These are the activations of a small neural network, seen along a few directions. Each row is one input.
In each table, some parts of the input vary, and every possible input appears once, in random order.
A made-up example of a description, with smaller parts first: one of 4 places along a line, together with either a single point or one of 9 places around a ring or (one of 2 separate values, together with one of 5 places around a ring).
Shared parts are said once, and a part with two or three values counts as separate values.
(in the rows, 128 means zero)

Other details of the inputs vary at random and push rows far along three fixed directions, the same in every table; ignore that.

Rows:
row 1: [ 90 161  93 143 114 165  59 106 165 180  53 113  57]
row 2: [144 144 146 117  92 150 137 178 128 141 168 141  85]
row 3: [111 141 150 106 103 124 162 156 132 115 146 134 133]
row 4: [112 119  59 194 190  65 117  52 141  72 121  71 159]
row 5: [239  94 231  80  99 172 139 122  95 160 161 188  95]
row 6: [118 108 100 182 196 100  98  49 149 126  77 108 136]
row 7: [152  89 177 125 177  99 105   6 113 142  67 144 137]
row 8: [ 70 147  98 126 129  94 113 137 141 137 109 107 107]
row 9: [126 136 136 129 115 164 142 190 153 155 135 141 108]
row 10: [112 153 166 102  78 191 139 210 117 155 158 163  84]
row 11: [165 117 162 122 117 156 144 145 101 139 149 154 149]
row 12: [181 131 119 112  67 153 158 143 107  74 172 117 183]
row 13: [195  85 114 141 161  93 168  94 138  44 172 110 205]
row 14: [ 63 149  57 155 129 133 144 225 156 116 140  95 161]
row 15: [ 43 153  96 123 143 111  93 129 158 154  78 118  84]
row 16: [ 77 129  85 125 159  94 113 127 157 133  85 110 140]
row 17: [189  86 174 137 182 123  89   5 108 154  78 150 101]
row 18: [220  90 185 107 124 141 149  92  74 118 160 159 160]
row 19: [111 156 129 117  98 164 131 199 149 151 152 142  78]
row 20: [121 138  83 155 123 110 148 159 111  88 178  96 171]
row 21: [107 141  78 144 108 114 150 196 123  84 187  97 161]
row 22: [ 84 162 138 146 124 166  90 147 145 199  97 146  45]
row 23: [107 114  97 143 179  75 104  56 130 138  71 104 147]
row 24: [188 109 215  78  93 177 139 124  87 122 172 186 103]
row 25: [ 93 145  82 124 114 148 136 228 143 134 149 123 141]
row 26: [122 121  81 142 139 113 131 165 122 103 147 104 167]
row 27: [ 94 146  81 164 126 118 147 167 126  92 164 100 166]
row 28: [101 144 113 113 110 120  89  69 142 148  52 113 112]
row 29: [134 134 135  95 102 119 145 181 125 152 139 137 137]
row 30: [174 119 159 111 118  93 166  89  97  96 163 127 169]
row 31: [163  91 134 125 150  79 181  90 128  54 152 109 220]
row 32: [ 95 142 168 128 132 176  86 117 146 187  83 162  27]
row 33: [121 131 182 113 133 123 112  71 114 160  90 155  95]
Description of these inputs: one of 3 separate values, together with either a single point or (one of 2 separate values, together with one of 5 places around a ring).
Q: List by row number the other rows that have the choice among 3 separate values in common with row 17.
A: row 1, row 2, row 4, row 5, row 6, row 9, row 13, row 19, row 22, row 32
Q: List by row number the other rows that have the choice among 3 separate values in common with row 10.
A: row 11, row 12, row 14, row 18, row 20, row 21, row 24, row 25, row 26, row 27

Rows:
row 34: [151  88 115 152 190 113 128  60 146  81 127 117 173]
row 35: [131 145  97 124  76 143 140 188 144 104 167 100 139]
row 36: [ 86 129  34 172 168 102 108 155 175 121 103  72 147]
row 37: [111 138 128 132 142 123 132 169 146 148 143 139  95]
row 38: [162  93 132 118 161  41 174  63 132  68 109 116 214]
row 39: [103 130  95 161 152 125  81  96 114 166  79 118 107]
row 40: [152 124 153 116 109 156 120 100 128 104 142 146 120]
row 41: [176 137 176  93  85 139 174 144 103  93 196 155 112]
row 42: [115 132 172  76 105 123 124 139 103 177 101 157 133]
row 43: [ 69 141 135 154 169 147  78 123 163 195  64 136  61]
row 44: [ 83 151  81 164 118 117 149 152 153  82 151  86 146]
row 45: [ 76 168  89 101  80  91 164 183 149 116 127  99 161]
row 46: [202 104 151 136 155 122 134  60 118 132 124 133 141]
row 47: [130 115 151 114 130 172 107 128 107 153 122 162 107]
row 48: [139 103 152 124 139 149  76  90 102 158  84 151  93]
row 49: [116 144 143 110 105 149 147 208 102 152 170 150  99]
row 50: [155 141 134 128 108 144 116  81 117 136 119 130 100]
row 51: [147 121 166 128 112 147 152 165 102 118 176 137 157]
Q: Describe the family of inputs behind these rows.
A: one of 3 separate values, together with either a single point or one of 5 places along a line
Q: The inputs of row 51 and row 44 match in every part but the choice among 3 separate values. If row 47 is changed in the same way as row 51 into row 44, which row does it become?
A: row 40
Q: Change only the choice among 3 separate values in row 42. List by row number the other rows that result.
A: row 38, row 45
Q: Change only the place on the line of 5 in row 43. List by row number the other rows that result.
A: row 34, row 36, row 37, row 46
